These are the activations of a small neural network, seen along a few directions. Each row is one input.
Each table varies a few parts of the input and shows all the possible inputs, shuffled.
A made-up example of a description, with smaller parts first: ring(8) and (point or line(11) or (values(3) and line(6))).
Shared parts are said once, and a part with two or three values counts as separate values.

Other details of the inputs vary at random and push rows far along two fixed directions, the same in every table; ignore that.

Rows:
R1: 0.48  -1.45  0.00  -3.64  1.78  1.64  -3.53  0.89  0.80  -2.20  -1.46
R2: -0.27  1.11  -3.87  2.12  -1.65  -1.84  3.16  1.76  2.30  1.62  2.91
R3: -1.32  -3.06  2.97  4.05  -2.09  6.76  4.38  -3.97  -3.81  5.09  -1.05
R4: -0.04  -0.65  2.20  -1.75  0.12  0.00  -3.16  -2.02  -1.21  -1.54  -2.96
R5: 1.70  -1.42  0.61  -1.77  -0.15  0.44  -3.07  -2.44  0.14  -1.80  -1.87
R6: 0.48  -0.97  -0.72  -2.54  0.14  0.05  -3.83  1.46  -0.81  -0.66  -3.26
R7: 0.11  0.09  -0.43  2.79  0.28  -3.70  2.09  -1.47  1.54  0.36  2.96
R8: -0.61  3.34  0.64  1.04  4.79  -6.17  -0.62  2.21  3.65  1.06  3.18
R9: -0.12  -0.92  0.28  2.11  -6.01  5.92  4.54  -2.79  -4.86  0.24  0.56
R10: 0.54  -1.16  -0.68  -1.59  0.86  0.12  -4.07  0.46  -1.38  -0.81  -3.40
R11: 0.43  -1.10  0.54  -1.71  2.21  1.26  -4.65  -0.14  -1.43  -0.94  -1.94
R12: -1.08  2.33  -1.06  2.77  1.19  -2.22  2.63  2.10  1.42  1.15  3.32
R13: 0.56  -1.67  -1.17  -2.59  1.42  0.37  -3.62  0.60  0.49  -2.26  -3.10
R14: 0.90  -1.35  0.29  -0.01  -6.56  4.55  6.01  -2.62  -2.02  -1.65  0.02
R15: -1.32  2.13  -1.65  1.73  0.60  -4.01  3.43  2.75  0.43  1.50  1.85
R16: 1.20  -0.54  0.94  -3.06  0.13  2.37  -2.93  -0.25  1.35  -2.24  -1.36
R17: 1.36  -1.59  0.97  -2.24  0.11  0.73  -2.17  -2.34  0.76  -2.82  -1.86
R18: 0.30  -0.37  -0.22  -3.61  1.41  2.18  -4.31  0.98  1.65  -1.94  -1.74
R19: 1.28  -0.20  -0.70  0.78  1.93  -5.21  0.57  -0.22  4.05  -0.25  3.14
R20: 0.00  -0.67  0.23  -1.75  1.63  -0.32  -4.18  0.86  -1.64  -1.21  -4.19
R21: -0.57  1.59  -3.11  2.51  -0.53  -3.22  2.20  2.33  2.17  1.75  2.44
R22: -0.27  0.56  2.76  -3.38  1.42  0.44  -3.75  0.34  -1.54  -0.86  -2.57
R23: -0.88  1.04  -1.88  1.89  3.34  -6.47  0.76  3.20  2.75  0.77  2.10
R24: -0.99  1.79  0.79  1.30  4.15  -7.23  0.13  -0.12  2.89  0.64  2.57
R25: -0.52  0.80  1.64  -3.60  2.57  0.52  -4.27  1.62  -1.71  -0.74  -2.88
R26: 0.54  -0.55  -0.51  0.48  2.96  -3.54  1.40  0.83  4.07  -0.93  4.00
R27: -0.26  3.31  0.75  0.51  3.81  -7.52  -0.82  1.32  4.21  0.75  2.02
R28: 0.00  0.27  -0.33  1.85  2.88  -4.72  0.58  0.96  2.93  0.68  4.33
R29: -0.23  -0.02  -2.43  1.97  0.05  -0.97  3.28  0.94  1.32  1.00  4.44
R30: -1.18  2.59  0.10  0.55  -5.49  6.00  4.75  0.14  -4.96  1.01  -0.79
R31: 1.35  -1.51  0.66  -1.88  1.11  1.57  -3.93  -1.57  -0.31  -1.54  -1.11
R32: 0.28  -0.67  0.48  1.04  -7.60  4.42  5.17  -2.70  -3.78  -0.02  -0.24
R33: -1.42  1.03  0.35  1.37  -4.69  5.72  5.34  -1.05  -6.07  0.80  -0.37
R34: -0.21  -1.22  -2.13  -0.39  -5.77  4.65  4.88  0.14  -2.46  -0.92  -0.89
R35: -0.81  0.08  1.02  1.15  -2.82  1.94  3.30  -0.49  -2.28  0.13  1.00
R36: -0.71  0.75  0.49  2.00  0.07  -4.36  2.85  -0.25  1.68  0.28  2.67
R37: 0.97  -1.49  -1.52  -2.07  0.84  0.38  -4.07  0.25  -0.40  -1.07  -2.85
R38: -1.01  1.90  0.80  1.25  0.27  -4.60  2.97  0.03  1.16  0.82  2.38
R39: -1.10  -0.12  0.10  2.00  -4.89  5.95  4.80  -1.31  -5.61  0.28  -0.32
R40: 1.45  -0.25  0.50  -2.55  -0.21  2.08  -3.96  -0.42  0.71  -1.06  -1.14
R41: -0.28  1.15  0.90  1.59  -8.42  5.07  5.93  -2.29  -4.00  0.09  -0.88
R42: -0.31  0.37  2.72  -2.67  2.56  0.24  -4.40  -0.57  -1.69  -0.94  -2.65
R43: 0.20  0.80  0.09  1.27  -3.51  2.57  2.05  -0.58  -1.10  0.56  1.31
R44: 1.85  -0.56  1.01  -2.83  -1.18  1.32  -1.65  -1.17  1.63  -2.37  -2.03
R45: -0.50  1.06  -1.08  1.12  -3.00  3.06  1.93  0.44  -1.44  0.87  1.11
R46: 1.06  -1.64  0.96  -2.39  1.66  1.54  -3.36  -1.27  0.58  -2.53  -1.27
R47: 1.36  0.27  1.27  -1.76  -2.06  0.89  -2.64  -1.09  -0.09  -0.82  -2.36
R48: -0.08  -0.08  -3.43  1.80  -1.03  -2.16  3.43  1.60  1.39  1.06  2.76
R49: -0.09  2.12  0.27  -3.31  0.69  -0.14  -4.19  2.27  -0.98  -0.34  -4.53
R50: -2.10  -2.54  1.78  4.93  1.23  -0.02  3.62  -3.03  0.58  5.72  1.43
R51: 2.06  -0.18  0.48  -2.14  -1.76  1.11  -2.42  -1.37  0.84  -1.21  -1.85
R52: -0.11  -0.14  -2.30  2.63  1.26  -1.30  2.17  0.09  1.19  0.70  4.11
R53: -0.04  -0.76  2.37  -1.87  2.22  0.54  -4.51  -0.84  -1.28  -1.42  -2.41
R54: -1.10  1.11  -0.67  1.85  4.42  -5.15  0.56  2.61  2.53  0.68  3.62
R55: -0.68  0.78  -3.45  1.54  -1.38  -1.41  3.97  1.91  2.89  0.34  2.62
R56: 0.06  0.87  -0.08  -2.47  0.32  0.11  -4.30  2.02  -0.52  -0.88  -4.36
R57: 1.44  -1.49  0.78  -2.86  0.39  1.52  -3.49  -0.57  0.06  -1.44  -1.09
R58: -0.70  -1.86  1.62  6.22  3.22  0.98  4.32  -1.69  0.09  5.72  1.76
R59: -0.42  -0.41  -1.96  1.97  1.65  -1.05  2.65  0.41  2.00  -0.42  3.77
R60: 0.33  0.73  2.20  -2.31  0.80  1.07  -4.31  0.36  -0.40  -1.20  -2.60
R61: -1.35  1.88  -1.65  2.60  1.74  -4.32  3.04  1.83  0.22  1.38  1.81
R62: 0.40  -3.49  2.70  0.71  5.03  1.24  -4.39  -1.12  -0.20  3.55  -5.24
R63: 0.34  -0.90  0.47  -2.76  1.60  1.12  -4.61  0.92  -0.83  -0.86  -1.91
R64: -0.37  1.15  -2.69  1.98  -0.11  -0.80  2.32  1.14  2.37  1.32  4.33
Each input here is: line(4) and (point or (values(3) and line(5))).
Question: Changing only the line(4) part turns R39 into R53. The same change can be made to R12. Which row results?
Answer: R60
Question: Changing only the line(4) part turns R49 into R30. The same change can be made to R21. Which row results?
Answer: R45
Question: Which other rows does R46 become when the line(4) part takes its other values? List them by row number.
Answer: R13, R17, R59
Question: Which other rows does R54 become when the line(5) part takes its other values? List them by row number.
Answer: R1, R25, R29, R63
Question: Which other rows does R52 become when the values(3) part takes its other values? List them by row number.
Answer: R29, R64
Question: Which other rows does R26 become when the values(3) part takes its other values? List them by row number.
Answer: R16, R46

Rows:
R65: 0.69  -1.17  1.48  -0.92  1.04  0.07  -2.33  -0.89  -1.07  -0.51  -3.73
R66: -0.44  -1.69  -0.51  -1.12  0.49  3.50  -2.07  0.74  -1.89  -0.66  -2.67
R67: -0.20  -0.07  1.00  1.57  -4.71  5.65  5.15  -2.85  -2.63  0.32  0.61
R68: 2.60  -0.51  -3.04  -4.29  -3.73  -0.11  -2.31  0.57  2.42  -5.10  -0.92
R69: -0.10  -0.01  1.38  -1.70  0.47  0.00  -2.73  -1.02  -0.81  -0.01  -4.46
R70: -1.22  2.03  -0.40  3.02  -2.01  -1.69  8.21  0.47  0.26  0.50  6.80
R71: -1.04  2.09  -0.28  4.06  -1.71  -1.73  7.49  0.21  1.66  1.67  6.00
R72: -0.93  2.16  0.08  2.69  2.45  -6.98  0.43  1.73  3.40  1.50  2.46
R73: -0.85  1.02  1.27  -2.35  -0.44  -0.98  -2.96  0.16  -2.24  -1.35  -2.41
R74: 0.72  -1.29  0.35  1.95  6.33  -5.36  -2.65  -1.26  5.22  1.38  4.29
R75: -0.15  -0.17  -0.57  -2.03  0.87  2.46  -2.78  0.91  -0.78  0.15  -2.96
R76: 0.25  1.54  -0.49  -1.90  1.03  0.93  -3.79  2.07  -0.26  -0.08  -2.06
R77: -0.60  1.78  -1.69  1.04  -7.25  6.51  6.30  0.26  -6.35  -0.03  0.97
R78: 0.25  -0.69  0.63  2.35  5.85  -4.73  -0.88  -0.41  4.18  -0.27  4.26
R79: 1.34  -2.10  1.33  -0.90  0.96  -0.46  -2.47  -1.17  -0.25  1.31  -3.58
R80: -0.33  -2.93  -0.57  -1.49  0.35  2.93  -2.63  0.48  -0.86  1.19  -2.61
Question: Describe the family of inputs behind these rows.
Answer: point or (values(3) and line(5))
Question: A walk changes only the line(5) part. It starts at R74 and steps to R78. List the rest of the walk in order.
Answer: R67, R71, R70
Question: Which other rows does R74 become when the values(3) part takes its other values? List them by row number.
Answer: R79, R80

Rows:
R81: -0.48  0.18  1.46  -0.09  0.30  0.31  -0.53  -0.49  -0.69  0.88  -0.77
R82: -0.35  0.17  0.30  -0.02  0.36  1.28  -0.43  0.10  -0.66  0.85  -0.29
R83: 0.06  0.61  0.64  -0.63  -0.53  0.01  -0.47  -0.07  -0.86  -0.45  -0.24
R84: 0.63  -0.19  0.39  -0.67  -0.46  0.91  -0.22  -0.36  0.60  -1.04  0.17
R85: -0.53  0.41  -0.09  -0.48  -0.21  -0.15  -0.60  0.90  -0.89  0.22  -1.15
R86: -0.07  -0.53  1.18  0.55  0.02  0.52  -0.33  -1.22  -0.59  0.70  -0.62
R87: -0.23  -0.08  -1.51  3.02  1.35  -3.92  2.50  0.44  2.58  1.55  3.26
R88: -0.25  0.30  -0.23  0.08  0.16  0.96  -0.27  0.86  -0.76  0.87  -0.94
R89: 0.63  -1.13  0.60  -0.56  -0.06  0.98  0.02  -1.08  0.22  -0.78  0.24
R90: 0.49  -0.29  -0.36  -0.68  -1.15  1.34  0.01  -0.03  0.66  -0.87  0.44
R91: 0.09  -0.60  0.04  0.31  0.37  1.35  -0.56  -0.60  -0.45  0.63  -0.23
R92: -1.18  0.65  -1.08  5.55  -1.41  -0.55  7.82  -1.08  0.19  2.48  5.15
R93: -0.60  0.55  0.55  -0.38  -0.10  0.00  0.05  0.56  -1.16  0.23  -1.21
R94: 0.06  0.76  -0.78  -0.96  -1.23  -0.19  -0.50  0.31  -0.32  -0.85  -0.68
R95: -0.29  0.38  -0.71  -0.54  -0.35  0.44  -0.34  1.02  -0.92  -0.67  -0.58
R96: -0.44  0.39  0.90  0.11  -0.07  0.36  0.12  0.21  -0.97  0.88  -1.38
R97: 0.55  0.76  0.30  -0.82  -1.06  0.12  -0.47  -0.35  -0.32  -0.81  -0.11
R98: -0.71  -0.08  -0.88  5.00  -1.65  -1.70  6.45  -1.32  0.85  1.79  4.74
R99: 0.49  -0.70  0.24  -0.64  -0.31  -0.01  -0.16  -0.66  0.12  -0.50  -0.86
R100: 0.17  -0.16  -0.84  -0.73  -1.00  1.00  0.07  0.34  0.38  -0.82  -0.36
R101: -0.57  0.30  -0.44  -0.30  -0.02  0.69  -0.28  1.19  -1.01  0.12  -0.86
R102: 0.17  -0.43  -0.46  0.39  0.24  1.07  -0.34  0.22  -0.49  0.78  -0.84
R103: 0.35  -1.18  -0.57  0.09  0.05  1.05  -0.31  -0.21  -0.13  0.15  -0.57
R104: 0.66  0.17  0.51  -0.65  -1.20  0.39  -0.29  -0.65  0.52  -0.79  -0.13
R105: -0.29  0.60  -0.48  -0.63  -0.93  -0.18  -0.36  0.64  -0.96  -0.49  -0.80
R106: -0.52  0.22  0.06  -0.28  0.05  1.07  -0.24  0.57  -0.87  0.16  -0.08
R107: 0.48  0.44  0.29  -0.85  -0.35  0.65  -0.45  -0.07  -0.20  -1.07  0.16
R108: 0.66  -1.24  -0.16  -0.90  -0.18  1.06  -0.42  -0.56  0.58  -0.61  0.40
R109: -0.20  0.75  0.12  -0.59  -0.58  -0.16  0.04  0.38  -1.18  -0.49  -0.90
R110: 0.00  -0.33  0.71  0.52  0.12  0.27  -0.15  -0.38  -0.61  0.69  -1.35
R111: 0.15  -0.41  -0.04  0.29  -0.20  0.29  -0.59  -0.02  -0.46  0.91  -1.15
R112: 0.33  -1.35  -0.10  0.04  0.24  1.21  -0.56  -0.92  0.06  -0.03  0.12
R113: 0.39  0.85  -0.91  -1.87  8.10  -7.98  -6.45  3.08  5.75  -1.29  1.03
R114: 0.08  0.23  -0.08  -1.00  0.48  0.33  -1.51  0.72  -0.32  -0.80  -0.14
R115: 0.20  -1.28  0.81  0.28  0.57  0.94  -0.32  -1.48  -0.14  -0.34  -0.09
R116: -0.50  0.39  1.07  -0.43  0.00  0.15  -0.38  -0.02  -0.95  0.29  -0.55
R117: 0.66  -0.89  0.72  -0.48  -0.74  0.34  -0.13  -1.26  0.24  -0.51  -0.04
R118: 0.30  0.35  0.00  -0.62  -1.01  0.19  0.11  -0.28  0.23  -0.77  -0.82
R119: 0.38  0.31  -0.45  -0.84  -0.85  0.90  -0.44  0.31  -0.09  -1.03  0.35
R120: -0.04  0.42  0.46  -0.44  -0.24  0.85  0.06  0.06  -0.99  -0.57  0.12
R121: -0.38  0.99  -0.45  0.97  4.67  -5.66  -1.75  2.10  3.32  1.50  1.45
R122: 0.19  0.91  -0.20  -0.91  -0.75  -0.25  -0.28  0.09  -0.49  -0.88  -0.81
R123: -1.18  1.13  -0.18  3.09  2.01  -2.70  3.33  0.36  1.63  1.94  3.69
R124: -0.62  0.28  0.90  -0.40  0.54  0.80  -0.18  0.10  -0.93  0.09  -0.27
R125: 0.42  -0.82  -0.43  -0.74  -1.01  0.22  -0.08  -0.45  0.16  -0.22  -0.55
R126: 0.23  -0.92  0.49  0.35  -0.13  0.22  -0.11  -0.85  -0.34  0.04  -1.07
R127: 0.43  -1.05  -0.70  -0.73  -0.30  0.83  -0.02  -0.08  0.29  -0.41  -0.24
R128: 0.20  0.19  -0.60  -0.77  -1.57  0.32  -0.08  -0.06  0.35  -0.65  -0.66
Question: Describe the family of inputs behind these rows.
Answer: ring(6) and ring(8)
Question: Changing only the ring(8) part turns R103 into R127. The same change can be made to R126. Which row results?
Answer: R99
Question: Changing only the ring(8) part turns R120 into R107. The same change can be made to R95. Which row results?
Answer: R113
Question: Which other rows does R81 become when the ring(6) part takes its other values? List them by row number.
Answer: R82, R88, R96, R121, R123
Question: Which other rows does R84 become when the ring(6) part takes its other values? List them by row number.
Answer: R90, R100, R104, R118, R128
